A small network was shown many inputs. Here are its activations along a few directions, one row for each input.
Each table varies a few parts of the input and shows all the possible inputs, shuffled.
Descriptions start from the smaller parts, as in this example, which fits no table here: line(4) and (point or ring(9) or (values(3) and ring(8))).
Shared parts are said once, and a part with two or three values counts as separate values.
In the rows, zero is written as 128.

Other details of the inputs shift rows strongly along three fixed directions, in all tables alike. That doesn't count.

A family of inputs:
x1: [125 137 114 110 109  95 158 105  87 158 117 172]
x2: [111 101  93 138 107 109 155  85 104 129 103 184]
x3: [ 87  71 117 123 137 105 139 148 165  47 118 128]
x4: [171 177 143 124 125 158 142 150 116 190 114 153]
x5: [142 172 124  89 118 156 178 106 125 168  84 141]
x6: [179 134 138 185 132 111  93 186 112 129 136 155]
x7: [133 134 136 124 120 100 158 102  80 162 111 168]
x8: [145 137 153 119 136 171 104 137 153 162 135  82]
x9: [113 152 140  94 135 130 125 117 139 140 120 116]
x10: [135  87 104 139 106 113 113 116  94 113 112 169]
x11: [185 159 155 163 132 128 108 169 129 169 124 147]
x12: [169 181 126 123 121 153 154 147 104 197 109 155]
x13: [156 166 145 109 121 120 140 119  98 211 125 161]
x14: [142 142 132 140 128 159 121 131 136 164 144 122]
x15: [119 139 159 117 131 185 118 132 182 140 154  70]
x16: [163 174 124 101 126 115 148 114  95 204 129 149]
x17: [ 96  75 100 112 131  95 152 126 140  61  92 146]
x18: [101  83  99 134  99 102 143 114 113 101 109 130]
x19: [ 88 114 109 119 118  91 130 132 106  91 115 146]
x20: [142 147 130 129 122 103 158 110  73 177 116 164]
x21: [144 155 161 132 140 186 113 135 167 175 156  94]
x22: [100 164 146  80 143 144 182  87 155 132 130  67]
x23: [132 172 140 102 142 137 116 139 146 153 147  97]
x24: [155 123 126 149 135  93  69 167  75 135 124 176]
x25: [107 127 114 134 122 136 156  86 139 141 112 140]
x26: [123 155 141 139 159 177 117 126 187 128 160  61]
x27: [186 164 135 146 138 152 105 182 116 147 145 136]
x28: [101  90 113 129 123 141 114 129 157  53 155  89]
x29: [162 116 128 163 127 100 108 151 111 104 106 165]
x30: [131  96 132 145 131  87 118 120  76  91 122 169]
x31: [146 147 138 122 134 168 124 111 140 171 128 119]
x32: [129 128 152 146 142 118  70 180 123 113 151 129]
x33: [157  98 128 178 124 130  68 175 107 117 163 146]
x34: [ 99 106 131 121 115  93 151 100 109  89 124 150]
x35: [139 162 182 115 155 156 110 131 150 144 151  82]
x36: [152 109 109 166 124  89 116 157 118  73 125 152]
x37: [179 164 140 182 148 156  91 154 117 207 150 139]
x38: [ 71 130 107  77 103  97 180  77 126 120  92 149]
x39: [ 74  84 117 149 135 137 120 119 167  34 150 100]
x40: [ 93 132 114  86 118 104 184  74 124 102 117 116]
x41: [150 100 123 159 146 108  99 192 124 112 137 151]
x42: [123 124  79 123 112 115 169  77 104 145 104 161]
x43: [ 95 162 129  78 114 124 205  67 123 164 104 118]
x44: [134  98 129 137 127  87  97 134  91  92 134 172]
x45: [112  92 154 146 133 155  84 160 172  79 163  78]
x46: [135 119 151 172 163 159  71 147 163  98 158  98]
x47: [ 93 119 139 123 152 125  85 165 160  48 162  75]
x48: [131 106  82 131 106 110 148  97  98 124 119 168]
x49: [121  94 105 128 142 104 131 157 143  79 125 128]
x50: [ 71 143 128  88 124 125 153 110 159 100 126  98]
x51: [ 86  89 115 113 103 120 154 100 145 100 106 108]
x52: [ 88 139 122  82 109 164 182  88 166 152 112  71]
x53: [116 139 141  98 128 162 143 103 165 159 109  70]
x54: [162 103 115 174 134 118  85 133  91 133 129 183]
x55: [152 103 117 149 124 128  90 156 120 116 153 115]
x56: [118 134 142 114 138 166 120 137 184 123 150  37]
Each input here is: line(4) and (values(3) or line(5) or line(6)).
- Changing only the line(4) part turns x37 into x46. The same change can be made to x1. Which row results? => x44
- Changing only the line(4) part turns x20 into x22. The same change can be made to x41. Which row results? => x49
- Which other rows does x6 become when the values(3) part takes its other values? List them by row number. => x12, x41

A family of inputs:
x57: [ 75  85 124 138 130 160 126 109 193   9 146  86]
x58: [129 163 141  93 135 127 137 112 118 163 136 105]
x59: [180  98 100 166 122  61  85 183  51 112 123 207]
x60: [ 67  92 141 124 143 109  95 139 157  25 168  97]
x61: [134 198 128  92 128 133 189  90 120 215  97 150]
x62: [156 158 162 137 152 199 103 174 204 167 168  39]
x63: [134 134 128 127 120 150 135 106 135 175 142 102]
x64: [162 186 167 128 151 147 128 147 123 194 136 135]
x65: [  7  74  94  71 105 128 210  22 186  43  92  69]
x66: [117 140 184 116 151 153  99 182 187  86 151  58]
x67: [202 146 154 182 149 184  49 216 139 183 175 103]
x68: [120 174  98  94 112 101 204  72  97 174  79 170]
x69: [195 121 134 181 137 157  47 200 126 153 158 139]
x70: [121 128 156 156 148 193 102 150 191  84 175  60]
x71: [134 162 123  94 126 178 163 103 165 211  92  97]
x72: [136 155 112 105 121 107 153 133 110 178 100 161]
x73: [102 116  81  73  83  61 206  48  51 148  69 198]
x74: [ 97  96 110 100 118  93 154 125 127  56 105 130]
x75: [152  89  94 162 102 105  94 119  69 136 126 195]
x76: [122  88 122 149 129  83 119 138 100  34 131 164]
x77: [171 104  96 171 121  59  82 185  54 117 123 212]
x78: [159 128 117 160 127 131 135 113 112 175 112 159]
x79: [ 98  96 136 137 119  89 135 125 118  37 118 152]
x80: [151 159 141 120 141 179 136 134 173 207 117  80]
x81: [134 105 137 168 144 154  93 139 153  96 144 121]
x82: [170 152 134 146 140 110 117 146  93 142 133 159]
x83: [ 94  65 102 154 109 121 107 119 115  54 147 131]
x84: [135 179 135  81 127 133 175 123 126 211  94 135]
x85: [110  96 136 145 136 148  88 124 150 101 147 102]
x86: [150  99 122 155 120  64  89 152  43 132 136 214]
x87: [124 105 129 159 132 147 124 128 163  84 155 100]
x88: [ 65 149 113  64 116 113 189  65 138 123 108 102]
x89: [120 185 173  77 128 148 154 105 138 197 124  89]
- Changing only one part turns x89 into x79. The same change can be made to x58. Which row results? => x82
- Describe the family of inputs behind these rows. => values(3) and (ring(5) or ring(6))
- Which other rows does x81 become when the values(3) part takes its other values? List them by row number. => x71, x85
- A walk changes only the ring(5) part. It starts at x71 and steps to x80. List the rest of the walk in order. => x62, x67, x69

A family of inputs:
x90: [144 112 110 101 114  71 151 126  68 117 117 168]
x91: [ 82 116 138 107 120 151 159  84 178 118 116  49]
x92: [173 159 132 162 159 125 117 121 106 197 141 155]
x93: [111 122 127 116 104 159 127 115 139 173 132 121]
x94: [162 116 116 119 118 142 130 121 111 171 139 113]
x95: [ 67 102 129  98 109 157 161  86 166 141 111 102]
x96: [ 82  86 102 130 104 139 119 129 141  65 164 101]
x97: [120 121 150  87 132 109 136 117 109 135 102 147]
x98: [129  95 134 110 121 150 120 105 127 156 113 124]
x99: [129 108 117 132 130  91 132 176 133  71 104 150]
x100: [159  97 120 182 140 130  25 176 112 140 170 145]
x101: [115 187 165  90 140 160 126 161 157 151 171  71]
x102: [126 168 138 124 145 181 173 125 183 128 104  95]
x103: [138 138  97  96 113  90 172 137 121 132  82 170]
x104: [ 75 148 142 101 117 160 174  75 161 122 131 119]
x105: [149 175 173 113 132 117 115 135 104 204 102 136]
x106: [126 147 148 124 129 182 134 139 175 172 171  53]
x107: [187 152 155 192 138 120  88 150  97 142 163 136]
x108: [108  78 104 142 118 141 134 145 180  70 109 103]
x109: [135 134 122 127 106 137 139 104 128 163 127  88]
x110: [154 144  95 128 127 134 130 114 116 212 135 117]
x111: [176 137 128 169 139 138 113 160 145 117 135 156]
x112: [ 84 124 129  90 106 101 148 119 111 118 116 156]
x113: [111 132  99  98 118 106 172 142 137  90  85 143]
x114: [151 161 141 148 130 140 151 121 114 172 155 141]
x115: [151  87 135 176 114 113  63 142  92 142 122 157]
x116: [ 98 109  49 105  95 104 157  74  96 141 109 152]
x117: [152 181 169 143 131 160 109 110 128 178 134 123]
x118: [ 98 141  86 120 126 115 158  71 111 106 130 149]
x119: [172 182 137 157 121 135 115 117  84 176 142 147]
x120: [108 129 169 151 152 156 133 132 169  97 170  93]
x121: [138 148 121 127 127 145 177 112 171 123 101 133]
x122: [109  84 120 138 114  41 128 131  76  64 104 167]
x123: [149 115 146 148 135 136  92 123 103 105 146 162]
x124: [164 113 140 177 148 177  69 210 174 116 144  86]
x125: [ 71 148 133  72 142 125 135 108 164 112 125  92]
x126: [147 129 116 124 122 115 167  85  93 127 127 154]
x127: [126 155 128 124 135 158 184 110 180 125  98 111]
x128: [ 96  98 166 125 150 153 120 104 164  56 141 105]
x129: [161 116 117 189 144 139 100 176 117  77 127 168]
x130: [100 143  92  92 126  85 140 116 101 119 124 143]
x131: [135 148 147 142 119 123 145  79 100 170  95 165]
x132: [104 137 101 124 136 116 169  77 136 107 134 122]
x133: [106 128 124 114 150  93 119 146 140  87 151 100]
x134: [142 101 143 172 169 152  50 177 163 128 185  73]
x135: [139 152 169 132 175 128  63 178 143 155 154 113]
x136: [155 129 137 186 134 132  77 166  95 104 188 160]
x137: [105 133 112 112 100 144 134  97 135 126 128  84]
x138: [130  94 100 144 123  79 128 179 102  62  89 178]
x139: [175 131  97 135 106 141 146 138 139 195  92 148]
x140: [104  92 105 132 123 163 130 148 191  60 120  82]
x141: [ 99  83 142 146 132 151 113 145 167 100 162  80]
x142: [ 94 130 130 103 100 153 134  84 152 143 110  87]
x143: [107 128 138 105 124  93 162 133 111 138 122 145]
x144: [129 144 111 109 121 136 157  84  98 115 134 143]
x145: [140 152 122 108 147  88 139 131  99 187 114 149]
x146: [161 184 139 135 146 185 152 138 171 161 119 111]
x147: [145 187 135  99 114 112 133 128  91 178 121 125]
x148: [102 123  89 103 113 167 179 113 167 127  77 101]
x149: [181 171 127 113 127 112 145 170 126 188  97 160]
x150: [ 85 125 151 106 134 117 141 155 160  66 163  78]
x151: [149 152 139 147 123 113 160  85  95 171 107 154]
x152: [180 131 131 167 151 118  71 233 104 109 128 160]
x153: [116 168 185  97 144 151 128 149 151 185 134 107]
x154: [143  95 100 131 113 133  97 135  97 106 154 129]
x155: [145 154 157 149 131 143 135 112 105 203 124 177]
x156: [101 111 124  75 113  98 143 106 103  97 105 153]
x157: [149 145 113 152 134 117 106 104  90 168 129 190]
x158: [ 99  66 136 118 137 149 121 118 168  70 146  68]
x159: [174 142 104 127 113 155 141 142 148 202 103 134]
x160: [125 108 120 135 109  53 126 138  79  77 121 151]
x161: [109  99 127 132 103  62  97 135  76  71 110 175]
x162: [121 133 134 122 147 164 102 117 160 190 131  93]
x163: [153  99 165 148 145 178  34 177 152 111 182  83]
x164: [134  66 129 167 139  95 113 121  96  44 145 168]
x165: [ 93 119 138  84 137 126 118 140 144  39 158  79]
x166: [120 111 121  82 121  79 176 101  89 130  93 158]
x167: [106  77 104 170 137  81 104 100  97  71 121 200]
- Changing only one part turns x160 into x107. The same change can be made to x135. Which row results? => x167
- Changing only one part turns x122 into x151. The same change can be made to x161. Which row results? => x117
- Describe the family of inputs behind these rows. => values(3) and (ring(6) or (values(4) and ring(5)))
- Which other rows does x129 become when the ring(6) part takes its other values? List them by row number. => x102, x111, x121, x127, x146
- Which other rows does x96 become when the values(4) part takes its other values? List them by row number. => x116, x137, x154
- A walk changes only the ring(6) part. It starts at x103 and steps to x113. List the rest of the walk in order. => x152, x138, x99, x149
- A walk changes only the ring(5) part. It starts at x97 and steps to x166. List the rest of the walk in order. => x90, x165, x156
- Which other rows does x94 become when the values(4) part takes its other values? List them by row number. => x106, x109, x110
